-3.04 -0.07 -6.08 6.23 1.45 -2.49 -> lefo
-8.94 -3.32 1.88 -3.49 3.31 -1.27 -> misir
1.86 -3.49 7.42 8.25 0.73 -8.66 -> bop
-0.78 -3.32 3.31 -3.49 1.88 5.45 -> Bok
back: 1.88 -3.49 3.31 -3.32 | Bok
which: -8.94 -3.32 1.88 -3.49 3.31 -1.27 | misir
back: 6.23 -6.08 | lefo
back: -3.32 -0.78 | Bok
back: -3.32 -8.94 | misir
back: -3.49 1.88 -3.32 | misir

0.00 7.67 -0.04 -0.15 0.05 0.07 5.74 7.87 7.86  serel
0.00 0.05 -0.04 -0.15 0.05 0.06 7.86 5.74 7.87  dif
0.00 0.05 -0.04 -0.15 0.05 0.06 -0.13 7.86 7.87  Sigu
-0.05 0.02 -0.04 -0.01 0.04 6.52 7.99 8.01 8.08  deg
0.00 0.05 -0.04 -0.15 0.05 0.07 5.74 7.87 7.86  Mukar
which: 0.00 0.05 -0.04 -0.15 0.05 0.07 5.74 7.87 7.86 | Mukar
back: 8.08 8.01 7.99 6.52 | deg
back: 7.87 5.74 0.07 0.05 -0.15 -0.04 0.05 | Mukar

2.16 -1.08 3.18 -2.05 -6.03  venud
-2.05 -1.08 3.18 2.16 -3.70  Tiv
2.51 -7.70 -1.72 3.62 -1.33  peti
-9.70 -8.75 0.56 0.55 2.23  Gamar
-0.04 4.82 6.03 1.48 -3.83  Suzap
0.56 -9.70 -8.75 3.87 2.10  gudil
2.68 -1.76 1.52 -2.06 -0.86  dar
1.48 0.51 2.84 2.91 -2.82  Medob
-5.15 3.17 -4.57 -4.08 1.00  gamu
-2.90 -5.06 0.62 -2.38 -2.09  pivin
2.22 4.09 -2.93 1.73 0.12  zed
-3.21 -1.41 -0.69 -6.20 -1.64  Pud
back: -8.75 -9.70 0.56 | gudil
back: -2.05 3.18 -1.08 2.16 | venud

8.00 -0.37 6.62 2.46 -5.03 3.50 8.53 -6.92 -5.50 4.11 1.71 8.20  tezi
-6.93 0.61 -1.69 -2.14 0.91 -0.79 1.08 4.37 9.42 -6.25 -7.45 -9.08  Merez
-6.89 -5.50 -7.13 -2.24 -5.40 5.06 6.41 4.59 -6.34 4.04 -5.68 -4.56  Falu
-6.93 0.61 -1.69 -2.14 0.91 -0.79 5.97 8.42 2.72 -6.81 -8.65 -9.15  matid
8.53 -6.92 -5.50 4.09 1.71 8.20 -8.30 -5.31 -7.70 3.11 -0.26 -0.17  Muvoz
which: 8.00 -0.37 6.62 2.46 -5.03 3.50 8.53 -6.92 -5.50 4.11 1.71 8.20 | tezi
back: 8.20 1.71 4.11 -5.50 -6.92 8.53 | tezi
back: -6.81 2.72 8.42 | matid
back: 3.11 -7.70 -5.31 -8.30 8.20 | Muvoz
back: -5.50 -6.92 8.53 3.50 -5.03 | tezi
which: -6.93 0.61 -1.69 -2.14 0.91 -0.79 1.08 4.37 9.42 -6.25 -7.45 -9.08 | Merez
back: -6.34 4.59 6.41 5.06 | Falu

